These are the activations of a small network on made-up records, seen along a few directions, one row for each record.
Here are examples, each followed by its value of one field, Peb.
Other fields move the rows too, some of them a lot.
In the rows, zero is written as 500.
Strong random noise was added to every row along 2 fixed directions; ignore it. To show where, here is one row again and again, with new noise each time:
[590 654 552 657 443 522 485 660 388 736 569 609 469 679]
[301 204 513 727 383 498 556 536 322 389 509 481 413 469]
[384 328 517 695 353 512 569 517 340 469 494 513 427 474]
[455 445 535 693 427 509 510 616 358 579 549 551 443 596]

[552 550 518 497 489 493 621 362 503 491 525 442 545 461] -> w8
[683 770 481 312 486 522 522 382 616 583 461 499 574 439] -> w3
[388 338 527 530 691 448 474 541 512 353 680 370 511 585] -> w6
[624 713 489 367 588 505 371 607 608 627 496 578 516 584] -> w2
[527 499 488 559 217 556 644 329 401 536 265 587 459 289] -> w7
[486 482 547 612 651 458 461 649 469 555 707 461 508 716] -> w1
[574 599 540 606 505 520 438 668 409 694 491 612 491 650] -> w7
[647 702 526 535 297 529 661 349 449 642 502 526 509 441] -> w9
[524 577 473 436 645 487 322 723 585 567 532 561 499 654] -> w5
[370 319 432 419 422 511 462 444 539 317 325 510 444 300] -> w5
[573 583 538 519 567 489 556 458 506 562 598 451 553 573] -> w8
[688 769 485 332 430 515 583 333 608 571 530 457 568 424] -> w3
[562 579 519 492 391 526 603 363 468 530 466 500 508 417] -> w1
[405 361 520 522 646 451 502 499 520 366 655 376 512 548] -> w6
[362 337 466 499 620 469 338 690 545 405 544 495 460 577] -> w5
[580 616 449 318 380 529 520 351 604 491 351 530 511 312] -> w2
[328 251 522 661 573 468 468 611 414 418 554 484 457 580] -> w9
[573 615 471 440 343 544 483 469 515 583 312 634 461 391] -> w7
[556 582 549 604 460 500 553 523 425 613 615 505 496 593] -> w9
[641 717 581 548 655 480 486 601 500 683 716 495 545 740] -> w8
[422 389 540 626 639 452 475 627 444 471 720 417 501 677] -> w1
[561 633 490 400 811 472 235 816 620 616 568 573 538 772] -> w2
[613 672 528 434 562 491 543 435 561 554 604 455 547 544] -> w6
[456 469 508 463 803 451 308 733 592 494 658 466 536 728] -> w3

Here are new rows. What is Peb for each?
[248 123 466 483 670 448 433 514 521 173 560 332 502 447] -> w3
[424 386 430 405 401 509 504 415 549 346 382 474 477 315] -> w5
[618 671 518 441 461 490 622 346 567 545 622 420 552 478] -> w6
[455 429 538 584 558 466 568 468 473 456 633 416 513 550] -> w8
[480 464 534 550 531 496 512 508 455 490 561 479 492 537] -> w1
[602 661 531 453 593 480 521 477 565 567 628 459 546 583] -> w6
[516 534 486 400 672 476 413 560 588 465 565 448 551 573] -> w3
[562 566 528 567 379 505 622 410 440 564 544 491 501 479] -> w9
